A =
24	-46	28	-77	45
70	-52	98	-30	18
A[0][-5]: 24
A[0][-3]: 28
A[-1][-5]: 70

X =
[[ 33 -28  47   5 -23  -1  41  -3  27  -6]
 [  4  -2 -32 -38  22  30  -7 -63  15 -34]
 [  8 -11  10  24  15 -34 -70   0  25  50]
 [ 41 -66 -56  -1 -72  19  15  18 -28  -1]
 [-44   8 -45  77  44 -22  40  22  33  11]
 [  4   0 -32 -31  19  32  -9 -64  14 -40]]
Rows and columns are counted from 0.
(0, 0) = 33
(4, 0) = -44
(3, 2) = -56
(2, 0) = 8
(0, 1) = -28
(5, 2) = -32
(2, 7) = 0
(4, 1) = 8
(3, 7) = 18
(2, 8) = 25
(5, 7) = -64
(2, 5) = -34
(5, 6) = -9
(4, 9) = 11
(3, 6) = 15
(3, 5) = 19
(4, 5) = -22
(1, 8) = 15
(2, 6) = -70
(1, 6) = -7
(5, 9) = -40
(5, 3) = -31
(1, 2) = -32
(0, 2) = 47

a =
[[ -4  10  -4 -18  18]
 [  4  14  16 -33   0]
 [  0   3  23 -19   9]
 [  0  -3   1  96  -5]
 [ -2   1   0 -11   1]
 [ -2  21   0  19  15]
 [  4  -8   3  43  -7]
 [ -8  -9  -5   2   3]
 [  4  -6 -10  10   2]
 [ -5  25   3  26   0]
 [ -4 -14   4  -4   0]
 [  4  -2 -15  -8  -6]
 [  5  30  -5  25   7]
 [ -2  12 -10   4  -1]
 [  3  -9  10  82   6]
 [  6  10  -9  17  10]]
Indices start at 0.
row 0 col 0	-4
row 14 col 4	6
row 10 col 2	4
row 14 col 0	3
row 9 col 0	-5
row 2 col 1	3
row 15 col 4	10
row 8 col 0	4
row 11 col 2	-15
row 3 col 4	-5
row 1 col 0	4
row 11 col 1	-2
row 3 col 0	0
row 11 col 4	-6
row 5 col 4	15
row 12 col 1	30
row 8 col 3	10
row 3 col 2	1
row 6 col 1	-8
row 9 col 3	26
row 0 col 3	-18
row 7 col 4	3
row 8 col 2	-10
row 2 col 2	23
row 12 col 4	7
row 8 col 1	-6
row 10 col 1	-14
row 15 col 0	6
row 13 col 2	-10
row 9 col 1	25
row 9 col 2	3
row 13 col 0	-2
row 4 col 1	1
row 2 col 4	9
row 15 col 3	17

data =
[[-49 -48 -44 -10 -38 -30 -19  -7   5  18]
 [ 49  48  45 -53  40  31  21   9  -3 -16]
 [-28 -18  -6 -11   7  18  30  38  44  48]
 [ 42  47  49 -10  48  44  37  28  17   5]
 [ 19  30  38 -14  45  49  49  46  40  32]
 [ 27  15   3  10  -9 -21 -31 -40 -45 -49]
 [ 43  37  27 -67  16   3  -9 -21 -31 -39]
 [-23 -32 -40 -30 -46 -49 -48 -45 -39 -30]
 [ -5   7  19 -11  30  38  44  48  48  46]
 [  2 -10 -22   3 -32 -40 -46 -49 -49 -46]
 [-41 -46 -48  40 -48 -45 -39 -29 -20  -8]
 [ 49  49  43 -44  37  27  16   4  -8 -20]
 [  0  13  24 101  34  41  47  49  49  45]
 [-44 -38 -29 -20 -19  -7   6  18  29  38]
 [ 39  45  49  54  49  46  40  32  22  11]
 [ 24  34  41  38  46  49  48  44  38  28]]
Indices start at 0.
(0, 0) -> -49
(6, 6) -> -9
(12, 8) -> 49
(1, 7) -> 9
(9, 8) -> -49
(11, 9) -> -20
(12, 6) -> 47
(4, 3) -> -14
(3, 8) -> 17
(15, 7) -> 44
(13, 0) -> -44
(0, 5) -> -30
(4, 6) -> 49
(12, 1) -> 13
(15, 6) -> 48
(2, 1) -> -18
(11, 6) -> 16
(4, 7) -> 46
(15, 0) -> 24
(10, 0) -> -41
(9, 4) -> -32
(7, 3) -> -30
(12, 2) -> 24
(5, 6) -> -31
(13, 9) -> 38
(10, 8) -> -20
(14, 8) -> 22
(2, 4) -> 7
(14, 1) -> 45
(2, 7) -> 38
(2, 5) -> 18
(5, 8) -> -45
(9, 6) -> -46
(1, 4) -> 40
(3, 5) -> 44

W =
[[ -6 -15 -12  -1  67   9  37 -13 -48 -42  27 -11  -9 -41  -4]
 [ -1  10 -13  23  21  37 -73  55  52 -20 -17  25  -7 -22 -27]
 [ 10   6  34  13  36 -35 -10  17  38 -37  33   6  -6  61   6]]
W[-3][0] => -6
W[:, -2] => [-41, -22, 61]
W[-2] => [-1, 10, -13, 23, 21, 37, -73, 55, 52, -20, -17, 25, -7, -22, -27]
W[-2][-5] => -17
W[2][14] => 6
W[0] => [-6, -15, -12, -1, 67, 9, 37, -13, -48, -42, 27, -11, -9, -41, -4]
W[-2][-9] => -73
W[-1][-6] => -37
W[-2][-14] => 10
W[2] => [10, 6, 34, 13, 36, -35, -10, 17, 38, -37, 33, 6, -6, 61, 6]
W[:, 0] => [-6, -1, 10]
W[:, -9] => [37, -73, -10]
W[0][-2] => -41
W[:, -10] => [9, 37, -35]
W[-1][-7] => 38
W[-3][-13] => -12
W[:, 12] => [-9, -7, -6]

B =
[[-0.050  0.055 -0.045  0.180 -0.030 -0.010  0.043  0.046  0.065  0.138
   0.069  0.212]
 [-0.050  0.056  0.097  0.090 -0.042 -0.002  0.042  0.077 -0.037  0.110
  -0.016 -0.140]
 [ 0.009 -0.108 -0.156  0.077 -0.024 -0.015  0.071 -0.059  0.112  0.082
  -0.030 -0.020]
 [ 0.096  0.015 -0.107  0.086  0.055  0.075  0.076 -0.036 -0.032 -0.016
   0.003  0.031]
 [ 0.008  0.051 -0.251  0.035  0.106  0.035  0.009 -0.209  0.011  0.018
  -0.136  0.015]
 [ 0.118 -0.084  0.097 -0.091  0.110  0.141 -0.045 -0.091  0.002 -0.020
   0.009  0.073]
 [ 0.066 -0.055  0.070 -0.139  0.053  0.043 -0.049 -0.127  0.015 -0.220
   0.004 -0.245]]
B[0, 0]: -0.050
B[1]: [-0.050, 0.056, 0.097, 0.090, -0.042, -0.002, 0.042, 0.077, -0.037, 0.110, -0.016, -0.140]
B[:, 4]: [-0.030, -0.042, -0.024, 0.055, 0.106, 0.110, 0.053]
B[1, 0]: -0.050
B[5, 10]: 0.009
B[0, 10]: 0.069
B[0, 5]: -0.010
B[:, 8]: [0.065, -0.037, 0.112, -0.032, 0.011, 0.002, 0.015]
B[5, 8]: 0.002
B[3]: [0.096, 0.015, -0.107, 0.086, 0.055, 0.075, 0.076, -0.036, -0.032, -0.016, 0.003, 0.031]
B[0]: [-0.050, 0.055, -0.045, 0.180, -0.030, -0.010, 0.043, 0.046, 0.065, 0.138, 0.069, 0.212]
B[:, 7]: [0.046, 0.077, -0.059, -0.036, -0.209, -0.091, -0.127]
B[5, 9]: -0.020
B[6, 2]: 0.070
B[5, 0]: 0.118
B[0, 9]: 0.138
B[5, 2]: 0.097
B[6, 8]: 0.015
B[0, 11]: 0.212
B[:, 10]: [0.069, -0.016, -0.030, 0.003, -0.136, 0.009, 0.004]
B[4, 5]: 0.035
B[6, 10]: 0.004
B[1, 2]: 0.097
B[0, 4]: -0.030
B[6, 5]: 0.043
B[5, 1]: -0.084
B[6, 0]: 0.066
B[2, 5]: -0.015
B[3, 7]: -0.036
B[3, 8]: -0.032
B[6, 9]: -0.220
B[:, 9]: [0.138, 0.110, 0.082, -0.016, 0.018, -0.020, -0.220]
B[4, 2]: -0.251
B[0, 8]: 0.065
